A small network was shown many inputs. Here are its activations along a few directions, one row for each input.
In each table, some parts of the input vary, and every possible input appears once, in random order.
A made-up example of a description, with smaller parts first: one of 2 separate values, together with either a single point or one of 11 places around a ring or (one of 4 places along a line, together with one of 5 places around a ring).
Shared parts are said once, and a part with two or three values counts as separate values.

Other details of the inputs shift rows strongly along two fixed directions, in all tables alike. That doesn't count.

Rows:
R1: [-70  13  -7  36  28 -31  41   1 -31  50  31  27 -13  62 -32  34]
R2: [-15  28  34   6  10 -69  -3 -20  12  11 -55 -44 -54  10 -85  23]
R3: [-11   0  14   7  -4 -31  -7 -12   6   9  -9 -31 -22  -3 -14   9]
R4: [ -2   3  20  -2  -6 -22 -15  -8  18 -11 -29 -30 -16 -18  -5 -12]
R5: [ 31 -34 -13 -12   4  33   2  28  -8 -11  41  31  21   7  37  -8]
R6: [ -1 -11   2  -2   8   9   4   9   9 -16   1  12   4   3  14 -13]
R7: [ 38 -17   6 -13 -16   8 -19  14   1 -11   8 -16   1 -19  24 -12]
R8: [ 24  17   0  -1 -21 -10 -14 -23   6   2 -19 -36  -4 -30  -5   1]
R9: [-37   0   6  19  16 -37  15 -10   0  20   3 -13 -21  22 -25  23]
R10: [-16  15   9  -3  -6 -19  -4 -14  -8  16   5  -2 -11  21 -23   4]
R11: [-13 -19 -34  -4  19  66  26  29 -12 -18  39  69  39  11  53  -8]
R12: [-33  -4 -25  14  31  18  34  14 -11   6  19  42  23  20  17  13]
R13: [ 56 -10  18 -28 -13  -8 -31  -1  28 -28 -25 -23   6 -29   6 -30]
R14: [ 12  10 -16   4   3  -1   7 -17   0   6   5   0   7  -3  -7  12]
R15: [-46   0 -20  16  19  24  26  10 -12   2  12  32  14   8  24   8]
R16: [ 40  19   3 -19 -26 -12 -28 -41  22 -13 -29 -37  -3 -35 -17  -5]
R17: [ -4   1  17   8   1 -27  -6   3  12   0 -24 -31 -13 -13  -3  -6]
R18: [-33   5 -10  17  14   1  17   7  -7   9  -4   7   9  -2  12   9]
R19: [-63  16  -1  28   8 -19  24  -2 -28  35  22  14 -18  41 -19  22]
R20: [ 59 -11  21 -34 -18  29 -41   4  29 -28 -42 -13   8 -26 -29 -24]
R21: [ 51  -2 -17 -20 -30  47 -20  -6   1 -26   9   6  22 -34  34 -19]
R22: [ 33 -15 -10 -18 -20  51  -8  34 -26  -6  42  37  21   6  44 -22]
Description of these inputs: either one of 2 separate values or (one of 4 places along a line, together with one of 5 places around a ring).
Start at R11 and move only the place on the ring of 5, one step at a time. The first step leads to R6. Which rows follow, in order? -> R9, R10, R16

Rows:
R23: [ 43   3  17 -24 -16 -23 -27 -21  16 -10 -13 -26 -14  -8 -27  -6]
R24: [-56   9  -3  26  22  -1  29  13 -10  13  -6  13 -10  16  -8  14]
R25: [-56  14 -20  31  20  -1  29 -22   1  14  -4   6   0   7 -11  26]
R26: [ 58  -7  16 -11 -37   2 -31   7  -9   5   1 -37 -23 -17 -13  -1]
R27: [ 44   1  -2 -21 -25   5 -24  -6   4  -9   3 -15  18 -29  32 -20]
R28: [  8 -31 -15   0  15  43  15  33   0 -27  22  34  20  -5  51 -12]
R29: [ 11  21  -1  -8 -15   8 -18 -24  14 -10 -37 -20   9 -34 -10  -3]
R30: [-21  -4  24   2   2 -25  -4   1   4   8  -6 -10 -22  22 -27   0]
R31: [ 70  -6   4 -37 -20  14 -28   2   7 -20   0   2  11 -14   2 -20]
R32: [-39 -12  -2  12  20  20  24  35 -27  15  27  50   2  46   0   3]
R33: [-11   2  29   4  14 -50  -5  -1  12  15 -31 -26 -22  13 -45   4]
R34: [-32  19  -7  24  23 -33  20 -26  14  16 -36 -24  -3  -9 -31  25]
R35: [-32  24   4  16  -9 -43   1 -35  -3  23  -2 -34 -16   0  -9  13]
R36: [-10  11   5   3  -2 -21   3 -17  -6  13   6  -3 -19  23 -35  12]
R37: [-23 -23 -21  11  16  53  27  36 -13 -17  35  51  16  11  48  -5]
R38: [ 13  -5 -16  -2   5  17   0 -12  18 -17  -9  -3  18 -25  16   0]
R39: [-16 -10  22   4  15 -34   0   3  10   8  -7 -13 -19  21 -28   5]
R40: [ 34   5  -8 -23 -30  30 -22   2  -9 -10  16   6  24 -22  41 -24]
R41: [ 36 -15 -16 -18 -20  29 -14   6  -6 -16  32  12  25 -20  59 -21]
R42: [-49 -16 -22  34  45  20  51  40 -17   6  23  47  13  27  24  15]
R43: [ 29  18  13 -21 -20  -9 -24 -14  -1   1 -14 -12  -7  -2 -29  -7]
What do these inputs look like to the network? -> either a single point or (one of 4 places along a line, together with one of 5 places around a ring)
Which other rows does R32 become when the place on the line of 4 takes its other values? List them by row number. -> R30, R33, R39
Which other rows does R34 become when the place on the line of 4 takes its other values? List them by row number. -> R25, R29, R38
